A small network was shown many inputs. Here are its activations along a few directions, one row for each input.
Each table varies a few parts of the input and shows all the possible inputs, shuffled.
A made-up example of a description, with smaller parts first: one of 4 places along a line, together with either a single point or (one of 2 separate values, together with one of 5 places around a ring) or one of 11 places along a line.
Shared parts are said once, and a part with two or three values counts as separate values.

Other details of the inputs vary at random and push rows far along three fixed directions, the same in every table; ignore that.

Rows:
r1: [-17 -27 -59 -27 -13  79  14  33  27  31  -8  25 -22]
r2: [ -9  19  60  -7  42   4  24 -28 -12 -20  13   8 -36]
r3: [-14  -1 -38 -11   8  38  34   8  -1  11  -6  12   1]
r4: [-23  19   1  -4  54 -20  30 -30 -39   7 -53 -22 -11]
r5: [-11  11   5  -8  30  24  17 -14  -9  18  12  15  -3]
r6: [ 17  14  52   2  16 -25 -22 -38 -25 -16  12 -10  13]
r7: [ 22 -31  -6  46 -53   9 -14  48  33  10  12   0  -9]
r8: [ 10   7 -21  -7  16  39   7  -9 -22  27  21  20 -29]
r9: [ 17 -12  28  38 -28 -27 -32  15  16   6  16  -5  12]
r10: [-29  16 -87 -59   6  10  31  12 -12  -4 -35   5  11]
r11: [ 14 -19  35  15 -35 -26 -25  32  27 -16   0  -7  -2]
r12: [ 12   5  33   4 -20 -65 -19  17   5 -40 -11 -19  10]
r13: [ -5 -12  30   1   9  55  13  -6  19   9  14  19 -35]
r14: [-20  23  17 -23  36 -22  26 -24 -22 -26 -12 -17  28]
r15: [  0   1 -59   3 -35 -43 -29   8   8   0 -18 -18  57]
r16: [ -3 -14 109  11  30  51   5 -19  22   6  31  10 -42]
r17: [ 24 -33 -25  53 -52  28 -26  43  37  35  24  22 -13]
r18: [ -2  -1   7  11  -1 -23   5   7  -4 -15   0 -10  11]
r19: [ -3  19 -44 -33  19   8  -2 -31 -30  11  -2  -3  18]
r20: [  5   5  -5   1 -21 -66 -18  -9   5 -34 -14 -21  24]
r21: [ 14  10 -34  -6  -7 -27 -19 -16 -24  -1   3  -5  17]
Description of these inputs: either a single point or (one of 4 places along a line, together with one of 5 places along a line).

Rows:
r22: [ 16 -22 -18   2 -63 -43 -58  25  30 -21 -36 -19  26]
r23: [-10  -3  -2 -42  21  89  44  20   2  21  26  36 -52]
r24: [-49  15 -87 -47  40  30  50 -19 -15  17 -44   5 -22]
r25: [-11  35  12 -13  43 -26  -3 -49 -20  -8   1  -2  22]
r26: [-30  32 -53 -40  63  19  61  15 -49  25 -27  13  -3]
r27: [ 24 -30  19  56 -56 -56 -20  26  38 -37  -1 -18  12]
r28: [-13  20  37 -24  39 -26  -6 -45 -27 -10  21  -3  29]
r29: [-11  24  55   0  27 -72  11 -19 -14 -36 -15 -24 -16]
r30: [ 35 -34 -29  37 -55  -7 -53   6   7  13  -2 -26  26]
r31: [ -1  41 -47 -19  25 -32  18 -35 -48  -4 -13   1   9]
r32: [-11   8 103  11  18  -1   8 -14  16 -31  18  -9   6]
r33: [ -1   3  45  -9  35  49  13 -11 -10  24  58  35 -32]
r34: [  -9  -40 -113   12  -52   41   15   29   42   18  -29   11    8]
r35: [  0  22  87 -35  28 -44  -7 -26  -9 -53  -2 -30  28]
r36: [ 19 -23  11   3 -37   7 -28  36  23  -2  -3  11 -29]
r37: [  4 -15  67  31 -13  32  11  29  31 -10  37  15 -26]
r38: [ 16 -25  24  37 -13  72 -14  -6  19  50  24  18 -35]
r39: [ 27   8 -69   2 -26 -50 -23  -4 -35 -12 -13 -27  33]
r40: [  6  23 -82  -3 -18 -47 -15  -3  -8  -2  -5   1  31]
r41: [  0 -38  40  42  -7  64  -5  46  26  57   4  11 -18]
Describe the family of inputs behind these rows.
Answer: one of 2 separate values, together with either a single point or one of 4 places along a line or one of 5 places around a ring
The inputs of r26 and r41 match in every part but the choice among 2 separate values. If r39 is changed in the same way as r26 into r41, which row does it become?
Answer: r30
Which other rows does r29 become when the choice among 2 separate values takes its other values? List them by row number.
Answer: r24

Rows:
r42: [-20 -10 -53  -5  -1   8  20  13   1  13 -32   1  -2]
r43: [ 26 -38  31  71 -32  45 -37  15  30  54  31   8  -1]
r44: [ 11   8  10   7  -7 -79 -18   2 -23 -32 -26 -37  35]
r45: [ -2   5  42 -12  25  20  13 -32   0 -16  19   9 -20]
r46: [  2  -1  30  12   8 -32  -1  11 -10  -5 -11 -12   1]
r47: [-23  31  60 -44  69   5  23 -33 -28 -10   3   2 -15]
r48: [-17  15 -42 -11  12 -29  25   8 -11 -13 -15   0  15]
r49: [  0   5 -56  -7  -6 -12  16  15 -17  -6  -6  -1  18]
r50: [  3 -10  37   8 -17  -4 -19   1  26 -10  23   1   8]
r51: [  6  -3 -19  18 -23  -7  -3  18  15   0   4   7 -13]
r52: [ 13  12  32  42  13 -75 -24 -33 -27  -9  -4 -32  41]
r53: [  0  -3  52  -4   4   0  -6 -19  15 -21  24  -6   6]
r54: [-11  30   9 -30  61  41  52 -26 -41   3  20  21 -41]
r55: [  5 -33  13  37 -26  17   1  19  34   0  11   0  -9]
r56: [  2 -18 -13  22 -22 -12  -8  32  15   8 -19  -6  -1]
r57: [ -9  -4 -61 -22 -16  33   5  19  15  16  10  21   3]
r58: [-13  17 -39 -34   9 -27   1 -23 -16 -17 -30  -7  11]
r59: [ 12  19  28  -5  -8 -93 -37 -18 -11 -46 -22 -31  31]
r60: [-11 -19  39  12  22  35  22  -3   8   8  -6  -1 -30]
r61: [ -7  -5 -65  -2 -13  21   9  21   6  23 -22   9 -24]
r62: [ 23 -33  42  34 -33  38 -26  38  26  23  12   0 -10]
r63: [ 19 -12  52  11  -6  11 -25   6   8   9  16   9 -28]
r64: [ 18  28  59   5  11 -99 -23 -26 -35 -51 -18 -43  22]
r65: [ -1 -13  40  13  -8  -1  -7  -1  20  -9 -14 -19  11]
r66: [ 33 -30  46  79 -21  33 -36  -2  19  46  35   8 -32]
r67: [-18  14 -32 -17  10  11  25  11   0   1  -4  11  13]
r68: [  8   5  32  11   6 -18  -4   2  -9   0  -5  -6 -21]
r69: [  0   4  37  22  -7 -73  -8  -4   4 -39  -8 -24  29]
r70: [ -6  -8 -66   1 -11  19  23  34   2  19   0  17  -4]
r71: [ 27  13   9  -1 -25 -65 -35  -9 -11 -40   9 -16  31]
r72: [-17  -4 -73 -16 -14  35  26  10  16   5 -11   8  19]
r73: [ -4 -25 -84 -16 -46  24 -17  17  27  14 -21  -5  19]
r74: [  5 -19 -42  -7 -28  16 -15  -1  17   1 -17  -2  -3]
r75: [ 17 -17  30  23 -21  36  -6  29  18  12  29  10  -3]
r76: [ -6  27 -37 -31   8 -33   5 -15 -16 -24  -6   4  14]
r77: [-21  -1 -43 -34   5  26   7  -3   2  12 -15   6   1]
r78: [ -5   3 -42 -17 -11   2   1  -8   6  -8  -1  13   2]
r79: [-27   9 -61 -29   6   3  21   2  -5   3 -39  -3  23]
r80: [-11  30  30 -14  82  46  27 -66 -49  30  25  24 -28]
r81: [  8 -30  23  36 -27  28 -14  19  31  21  -1   4 -39]
r82: [ 10 -17  29  24 -19  29  -3  33  25  16  26  16  -6]
r83: [ 11 -13  68  22  -5   8 -14  23  15  11   8  -2  -7]
r84: [  4 -18  -9  17 -23   4  -7   2  17   1 -18 -11 -15]
r85: [ -9  -7  56  14   9  35  15   5  21   5  19  13 -10]
r86: [ 14   3   7  -2 -29 -48 -30  10   6 -20  14 -11  35]
r87: [-23  28  78 -22  68   5  30 -23 -22  -8  -5  -1 -13]
r88: [ -6  -3 -59  -1 -15  18  19  -1  10   0  -8   5  -8]
r89: [-14  16  11 -47  56  83  42 -17 -26  21  40  34 -35]
r90: [  8 -12   4  -5 -18   1 -24  17   9  11   4  -1   3]
r91: [-13  37  30 -57  80  32  37 -48 -56  -4   5  14 -33]
r92: [ -3  22 -38 -13   8 -19  21  -1 -20  -6  -3   5  -3]
r93: [  8   7 -67 -18 -25 -14  -7  10  -4  -3   1  11  13]
r94: [  5   4 -46 -30 -16 -13 -18   5 -14  -2 -12 -13  28]
r95: [-15  23 -42 -15   8 -33  21 -17 -13 -22 -18  -4   9]
r96: [ 15 -12  19  30  -3  19 -31 -17   1  36  29   2  11]
The inputs of r73 and r65 match in every part but one. If r57 is changed in the same way as r73 into r65, which row does it become?
Answer: r67
Describe the family of inputs behind these rows.
Answer: one of 5 places around a ring, together with either a single point or (one of 2 separate values, together with one of 5 places along a line)
Which other rows does r86 become when the place on the ring of 5 takes its other values? List them by row number.
Answer: r70, r82, r92, r93
Which other rows does r85 become when the choice among 2 separate values takes its other values? List them by row number.
Answer: r79
Which other rows does r59 become when the choice among 2 separate values takes its other values? List them by row number.
Answer: r76
List by row number the other rows that have the place on the ring of 5 in common with r84.
Answer: r51, r54, r61, r64, r66, r68, r81, r88, r92, r95
